These are the activations of a small neural network, seen along a few directions. Each row is one input.
In each table, some parts of the input vary, and every possible input appears once, in random order.
A made-up example of a description, with smaller parts first: one of 3 separate values, together with either a single point or one of 9 places along a line or (one of 4 places along a line, together with one of 8 places around a ring).
Shared parts are said once, and a part with two or three values counts as separate values.
In the rows, 128 means zero.

Other details of the inputs vary at random and push rows far along two fixed directions, the same in every table; ignore that.

Table:
x1: [105 127 199 164 136 170 178  85  86 180 147 178 121  81 134]
x2: [111 111 141 129  79 178  82 128 108 132  96 139 134  80  98]
x3: [100 126  91  99 109 134  50 165 158  82  80  80 172 144  65]
x4: [105  88 131 185 100 133 146 107  97 221 150 171  78  93 114]
x5: [125 116 151 161 108 166 199  98  97 206 155 157 145  87 141]
x6: [107 150 107  81 152 162  61 124 135  45  73 133 171 117 114]
x7: [174 127 104 138 158  30  96 164 148 112 131 120  90 196 175]
x8: [112  97 131 180 133 145 177  91 129 203 164 170 111  66 143]
x9: [ 82 106  89 125 158 142 108  69 123 119  98 161 158  85  99]
x10: [119 120  60  76  91 153  58 153 113  88  63 106 167 142  90]
x11: [175 152 129  90 149  71 148 146 117  80 139 108 109 221 178]
x12: [107 112 102 126  83 172 112 118  86 158  92 135 157 110  90]
x13: [110 117  57 123 141 157 120  88 119 122  93 139  97  71  52]
x14: [102 129 139 145 110 154 152 141 161 144 150 108 144 107 109]
x15: [165 153 147 128 165  53 146 178 182  98 159  80 136 183 177]
x16: [179 165 168  94 158  81 120 165 140  61 147 118  79 202 192]
x17: [124 126 189 176 101 187 179 114 116 191 169 173 112  59 150]
x18: [122 126  74  97 123 137  68 129 112  99  59 112 198 134 104]
x19: [139 143  48  59 120 156 102 128 114  63  63 102 143 123  55]
x20: [192 150 117 101 134  81 147 174 148  97 150 104 119 197 193]
x21: [132 124 162 152 115 142 107 126 109 148 109 141 138 102 132]
x22: [179 129 167 159 121  76 176 143  90 183 155 125 101 186 176]
x23: [178 166 167 102 165  79 122 161 139  63 142 121  91 199 192]
x24: [117 106  93 144 131 145 131 118 150 149 148 150 110  90 138]
x25: [164 137 169 137 146  82 200 116  90 149 164 135 108 184 179]
x26: [ 90 131 141  98 110 202 102 106 110 105 109 154 127  85  99]
x27: [109 117 160 151 113 164 201  73  67 190 148 162 130 110 122]
x28: [ 66 133 130 107 111 170 123 103 132 122 120 109 146 112  64]
x29: [ 92 121  46  84 160 134  56  97 148  52  74 133 157 120 100]
x30: [112 116 141 135  90 175  82 122 108 134  94 140 144  81 102]
x31: [ 80 127 187 164 111 157 193  84 105 193 169 133 114 106  90]
x32: [ 93 114 133 151 127 136 105 119 123 152 107 108 184 100  78]
x33: [ 92 135 153 138 140 130 150 100 122 136 139 116 151 123  97]
x34: [ 97 140  83  99 131 146  80 155 184  66  97  83 191 116  95]
x35: [181 128  92 108 156  62 115 179 183  88 168 113  72 182 196]
x36: [101 109 182 194 111 137 167 110 103 217 154 128 139 101  95]
x37: [143 156  86  68 133 164  69 140 138  37  62 115 127  98  65]
x38: [179 132  97 122 169  56 122 165 181  92 155 117  92 177 199]
x39: [166 138 170 123 127  95 200 125  90 149 177 131  77 195 175]
x40: [152 156 158 116 177  42 142 148 152  85 152  87 130 204 156]
x41: [ 98 104  78 135 146 153 109  98 154 137 108 152 163  65 119]
x42: [122 127 190 176 119 175 178 110 118 194 158 172 128  57 154]
x43: [124 112 196 185  93 162 152 108  85 204 140 160 110  80 130]
x44: [125 116 151 161  99 171 201 100  96 206 160 157 136  88 139]
x45: [133 119 112 108  88 170 154 136 120 148 144 135 130 114 130]
x46: [171 144 154 132 139  44 115 190 158 107 149  70 108 221 149]
x47: [153 164 158 111 163  47 140 155 159  80 156  80 111 220 155]
x48: [109  93 138 193 124 120 149  91  99 220 140 173 109  87 121]
x49: [172 115 146 175 138  41 150 150 124 177 172 144  52 180 180]
x50: [ 96  99  86 149 138 128  85  98 122 156  88 155 160  83  98]
x51: [ 97 139  86 102 139 141  83 150 181  70  95  85 198 112  99]
x52: [133 134 151 132 106 177 128 139 141 126 143 149 124  83 146]
x53: [160 134 105  94 171  51 114 144 151  73 152 117  59 207 180]
x54: [131 124 163 152 124 137 108 124 110 151 107 143 146 100 134]
x55: [102 129  94 112 126 127  54 151 153  85  79  83 188 138  74]
x56: [178 129 166 156 113  79 176 148  89 181 159 125  93 189 174]
x57: [162 134 112 114 187  42 124 129 150  79 140 126  94 195 180]
x58: [113 125 126  97 103 161 156 106  87 136 131 136 117 137 117]
x59: [123 133  55  68 106 171  82 145 145  72  88 113 182 120 111]
x60: [166 139 196 159 122  72 209 184 168 160 214  93  67 186 182]
x61: [111 133 133 130 118 192 110 123 141 124 113 152 163  60 127]
x62: [119 153  76  84 139 138  93 137 162  57  72  73 146 128  30]
x63: [125 117 188 163  82 195 178 121 117 190 181 171  93  57 143]
x64: [ 91 120  43  77 155 139  52 101 149  49  78 131 146 123  97]
Each input here is: one of 4 separate values, together with either a single point or (one of 3 separate values, together with one of 5 places along a line).
Changing only the choice among 4 separate values turns x61 into x51. The same change can be made to x1. Which row results? -> x40
Changing only the choice among 4 separate values turns x60 into x45. The same change can be made to x36. Which row results? -> x22
Start at x26 and move only the place on the line of 5, one step at a time. The first step leads to x16. Which rows follow, in order? -> x23, x6, x1
Start at x45 and move only the place on the line of 5, one step at a time. The first step leads to x59. Which rows follow, in order? -> x20, x44, x5
Which other rows does x64 become when the choice among 4 separate values takes its other values? List them by row number. -> x16, x31, x39

Table:
x65: [175 159 140  96 112 109  90 191 157  80 126  85 148 175 173]
x66: [177 125  87 111 178  64  65 138 146  74 113 164 101 157 221]
x67: [184 148 120  81 132  83 100 167 114  83  99  89 120 211 143]
x68: [157 137 211 161 105 132 179 156 122 174 182 129 101 132 173]
x69: [133 121 160 188 161  67 207 112 141 185 197 126  87 150 153]
x70: [189 117  53 104 158  70  83 164 166  82 124 149  72 156 194]
x71: [ 81 127  78  84 109 195  90  93  96 100  69 135 168  98  59]
x72: [ 54 100 161 171  82 236 214  28  45 239 149 193 116  33  59]
x73: [140 122 187 144 140 123 238  82  82 197 192 155  58 133 143]
x74: [ 78 140 106  96 125 217  95 108 162  76  95 132 182  47  88]
x75: [153 141 210 157 115 132 187 150 130 172 188 134  93 130 177]
x76: [134 137 220 180 113 152 212 125 120 183 197 153  86  99 163]
x77: [159 130 112 130 137  43  88 181 153  94 108  79 147 194 133]
x78: [143 129 111 127 156  43  92 165 166  81 124  85 129 196 137]
x79: [ 70 108  75 132 115 156  70 117 135 129  69 116 201  84  49]
x80: [ 89 125  82  89 101 194  84 101  89 106  62 130 173 100  57]
x81: [ 60 111  63 125 138 161  83 100 152 122  83 122 193  81  54]
What is each input in this table made of? -> either one of 2 separate values or (one of 3 separate values, together with one of 5 places along a line)
What sort of input is x70? -> one of 2 separate values

Table:
x82: [111 122  97 103 121 157  91 111 111 104  93 144 132 111 104]
x83: [113 115  96 129 119 151  91 133 144 127 108 137 161  95 127]
x84: [110 139 146 119  95 171 103 152 134 120 106 100 179 109  94]
x85: [116 147 143  94  92 189 117 135 112  99 104 115 161 113  96]
x86: [104 128 108 120 148 146  99 108 141 102 105 140 153  94 113]
x87: [ 97  99 158 187 105 174 213  81 103 234 182 173 100  62 122]
x88: [132 122 187 176 144  95 187 104 107 186 178 149  83 139 154]
x89: [163 146 104  93 171  67  98 160 169  57 125 108 134 187 184]
x90: [ 92 130 228 182  92 192 219  94  86 219 173 143 134  80 104]
x91: [142 113 159 175 126  93 211 111 100 208 182 137  74 148 137]
x92: [122 126  99 106 127 165  96 115 124 101  99 150 133  94 117]
x93: [ 99 122  92 117 140 131 102 101 116 116  92 125 167 123  93]
x94: [176 137  93 105 150  43  76 180 155  76 106  86 133 208 158]
x95: [193 141 147 121 145  73 156 157 131 119 166 135  76 188 211]
x96: [194 138 143 121 142  52 159 152 106 127 150 121  72 212 185]
x97: [ 96 118  85 114 132 143  99 113 140 109 106 124 136 109  85]
x98: [106 123  86 115 136 151 104 116 151 105 110 131 136  92  99]
x99: [106 113 102 131 121 138  77 128 136 124  97 129 150 105 102]
x100: [189 138 155 148 151  50 135 174 155 123 163 118  81 178 198]
x101: [101 143 131 104 103 176 125 137 140 105 115  94 166 111  79]
What is each input in this table made of? -> one of 4 separate values, together with either a single point or one of 4 places along a line
Changing only the choice among 4 separate values turns x91 into x96. The same change can be made to x97. Which row results? -> x82
Which other rows agree with x84 in the choice among 4 separate values? List them by row number. -> x83, x94, x99, x100
Which other rows does x89 become when the place on the line of 4 takes its other values? List them by row number. -> x86, x88, x93

Table:
x102: [190 142  79  89 172  48  86 173 172  51 124 108  90 199 187]
x103: [163 161 109  86 154  61  70 192 183  31 112  64 142 212 151]
x104: [159 156 117 103 152  82  98 172 169  61 120  87 141 184 156]
x105: [152 134  92 105 164  45  78 156 156  73 106  98 123 196 145]
x106: [122 102 152 176 136 117 173  92  98 198 164 171  92 111 150]
x107: [124 122 182 160 106 133 190 110  96 186 164 127 104 129 116]
x108: [130 115 183 165 108 144 181 119 110 194 170 151 111 102 151]
x109: [136 119 110 137 138  85 133 135 140 137 138 120 105 152 134]
x110: [ 91 125  97  99 108 197  95  98 114 100  84 140 161  73  79]
x111: [143 132 153 133 122 104 130 156 136 131 140 101 129 150 134]
x112: [142 143 145 123 141 111 148 142 134 121 140 113 125 151 135]
x113: [135 141 151 124 134 108 142 146 134 124 143 104 121 159 122]
x114: [121 125 182 157 120 147 195 109 105 189 174 153 102 109 140]
x115: [ 89 107  71 119 135 170  71  90 120 116  78 157 152  71  89]
x116: [143 137 144 129 118 108 133 151 121 132 134 107 122 166 129]
x117: [ 87 123 121 129 112 185 113 108 133 130 114 141 162  79 105]
x118: [129 121 175 161 104 149 185 114  92 197 164 157 103 117 147]
x119: [147 139 142 121 131 110 149 132 123 118 135 111 123 157 137]
x120: [126 101 140 171 127 127 183 100 110 199 173 168  87 106 151]
x121: [146 123 104 136 146  90 137 129 139 133 139 129 111 144 145]
x122: [ 84 130  89  92 119 200  81 110 131  89  79 139 171  69  73]
x123: [ 89 118  92 103 105 204  70 114 133 101  75 140 182  54  79]
x124: [143 123 117 142 154  80 127 121 127 134 130 134 116 150 144]
x125: [151 140 138 128 125 112 139 146 121 129 130 117 126 159 142]
x126: [ 79 126  93 110 111 206  75 108 140  96  80 140 177  59  79]
x127: [ 87 124  80  97 101 209  70 110 116 100  68 145 176  69  73]
x128: [125 120 179 155 110 146 196  99  93 186 169 151  99 114 143]
x129: [151 135 147 132 129 108 136 151 137 128 136 111 133 143 147]
Changing only one part turns x102 into x120. The same change can be made to x122. Which row results? -> x114
What is each input in this table made of? -> one of 4 places along a line, together with either one of 2 separate values or one of 5 places around a ring
Start at x113 and move only the place on the ring of 5, one step at a time. The first step leads to x107. Which rows follow, in order? -> x116, x111, x103
Which other rows does x103 become when the place on the line of 4 takes its other values? List them by row number. -> x104, x117, x126
